Small tables with named rows and columns. After each table, cells are looked up by row and column.

fiko
|  | meb | lupuni | lik | dobogod | bav | pufilig | mebu |
|---|---|---|---|---|---|---|---|
| firago | -254 | 248 | 489 | 753 | 244 | -13 | 44 |
| boled | 395 | 193 | -333 | 142 | -44 | -262 | 442 |
| zizonof | 180 | 149 | -20 | 140 | 14 | 27 | 219 |
| lafo | 117 | 183 | 0 | 33 | -240 | 266 | 238 |
| sevida | 235 | -97 | 144 | -239 | 488 | 145 | -115 |
| det | 183 | -44 | 160 | -104 | 411 | 111 | -65 |
| tasozot | -183 | 225 | 408 | 617 | 196 | 16 | 62 |
| panez | 233 | 188 | -122 | 153 | -77 | -38 | 318 |
| kur | 42 | 199 | 73 | -65 | -436 | 535 | 200 |
| romoga | -45 | 230 | 140 | -205 | -734 | 873 | 180 |
| buvo | 36 | 104 | 222 | 272 | 293 | 5 | 43 |
| pako | 477 | 224 | -466 | 151 | -96 | -360 | 537 |
| rorozi | 185 | -38 | 159 | -110 | 415 | 114 | -61 |
| zok | 70 | 98 | 174 | 201 | 229 | 45 | 71 |

What is the dobogod of boled in fiko?
142
What is the meb of panez in fiko?
233
What is the lupuni of panez in fiko?
188
What is the dobogod of sevida in fiko?
-239
What is the meb of boled in fiko?
395
What is the lik of zok in fiko?
174
What is the dobogod of romoga in fiko?
-205
What is the lik of tasozot in fiko?
408
What is the dobogod of panez in fiko?
153
What is the lik of kur in fiko?
73
Row with the largest dobogod: firago

dif.csv
,dupetaz,nisot,daz,zunitel,raneri
vipom,204,123,139,5,102
sigovon,124,102,83,98,120
vil,116,70,56,113,156
ketire,86,143,96,83,116
rukaten,123,98,123,109,91

What is the raneri of ketire in dif?
116
What is the raneri of vil in dif?
156
What is the dupetaz of rukaten in dif?
123
What is the zunitel of vipom in dif?
5
What is the nisot of vipom in dif?
123
What is the daz of sigovon in dif?
83
What is the raneri of vipom in dif?
102
What is the raneri of sigovon in dif?
120
What is the nisot of rukaten in dif?
98
What is the daz of vipom in dif?
139
What is the nisot of sigovon in dif?
102
What is the dupetaz of vil in dif?
116
What is the dupetaz of ketire in dif?
86
What is the zunitel of ketire in dif?
83
What is the nisot of vil in dif?
70
What is the raneri of rukaten in dif?
91
What is the zunitel of sigovon in dif?
98
What is the daz of rukaten in dif?
123
What is the zunitel of rukaten in dif?
109

bezogu.tsv
	tuvi	gif	kat
rodag	4.012	-1.784	3.783
bak	-5.681	4.441	-8.647
fad	-6.505	3.995	-8.094
vuvo	3.082	-2.694	3.485
katutut	-5.987	4.180	-8.040
gelok	4.748	-3.307	6.268
kala	5.190	-3.943	6.135
pido	2.420	-2.400	3.779
pafiki	-2.402	-3.959	-4.827
rig	4.426	-3.630	6.501
gara	5.484	-4.259	5.401
seba	4.963	-4.413	6.343

tuvi of rig: 4.426
kat of katutut: -8.040
gif of kala: -3.943
kat of rodag: 3.783
kat of pafiki: -4.827
kat of pido: 3.779
tuvi of gelok: 4.748
gif of seba: -4.413
gif of bak: 4.441
gif of rig: -3.630
kat of bak: -8.647

gul
|  | lel | ser | zib | merabon | vodo | pemivis | tok | bisim |
|---|---|---|---|---|---|---|---|---|
| vog | 162 | 195 | 144 | 197 | 188 | 144 | 195 | 214 |
| benufep | 180 | 52 | 213 | 154 | 240 | 92 | 215 | 40 |
| febesaz | 161 | 202 | 143 | 194 | 188 | 139 | 198 | 215 |
| modiga | 180 | 52 | 208 | 153 | 243 | 88 | 216 | 37 |
| zesobur | 159 | 194 | 142 | 196 | 190 | 137 | 200 | 218 |
| lorime | 185 | 120 | 198 | 157 | 185 | 162 | 171 | 110 |
| fipeno | 160 | 198 | 145 | 196 | 187 | 147 | 196 | 220 |
| buv | 182 | 120 | 195 | 158 | 187 | 165 | 173 | 109 |
| nuzuvil | 180 | 48 | 212 | 153 | 240 | 89 | 213 | 39 |
| lirumum | 161 | 194 | 142 | 193 | 189 | 140 | 191 | 215 |
| pef | 187 | 51 | 209 | 154 | 244 | 92 | 217 | 37 |
| tutev | 165 | 119 | 173 | 170 | 221 | 106 | 212 | 120 |
| med | 163 | 235 | 140 | 197 | 154 | 183 | 172 | 253 |
| fef | 172 | 121 | 173 | 177 | 219 | 106 | 212 | 121 |

buv, tok => 173
febesaz, vodo => 188
modiga, merabon => 153
febesaz, lel => 161
lirumum, lel => 161
fef, tok => 212
lorime, tok => 171
vog, lel => 162
tutev, merabon => 170

tiguz
|  | nopa | dag | bav | gevame | furis | zan | pul | tebofof |
|---|---|---|---|---|---|---|---|---|
| vudekem | 102 | 217 | 219 | 85 | 180 | 95 | 78 | 212 |
| zokotu | 85 | 242 | 230 | 79 | 187 | 65 | 72 | 226 |
| fom | 120 | 172 | 175 | 124 | 158 | 132 | 113 | 172 |
| girufe | 124 | 167 | 177 | 125 | 158 | 125 | 110 | 170 |
| doz | 155 | 130 | 124 | 155 | 134 | 158 | 161 | 128 |
| luboga | 184 | 70 | 75 | 201 | 109 | 200 | 197 | 79 |
| mip | 157 | 125 | 127 | 152 | 136 | 157 | 157 | 128 |
| gek | 79 | 253 | 241 | 70 | 193 | 53 | 62 | 236 |
| vonuzol | 121 | 175 | 173 | 128 | 158 | 126 | 115 | 171 |
| salebek | 156 | 127 | 127 | 154 | 135 | 158 | 158 | 129 |
| kados | 169 | 105 | 104 | 171 | 124 | 180 | 176 | 109 |
| gavugog | 115 | 184 | 183 | 121 | 163 | 111 | 107 | 178 |

What is the dag of vonuzol in tiguz?
175
What is the dag of vudekem in tiguz?
217
What is the gevame of kados in tiguz?
171
What is the nopa of vudekem in tiguz?
102
What is the gevame of gavugog in tiguz?
121
What is the dag of mip in tiguz?
125
What is the dag of gavugog in tiguz?
184
What is the pul of vonuzol in tiguz?
115
What is the bav of kados in tiguz?
104
What is the zan of luboga in tiguz?
200
Row with the largest zan: luboga

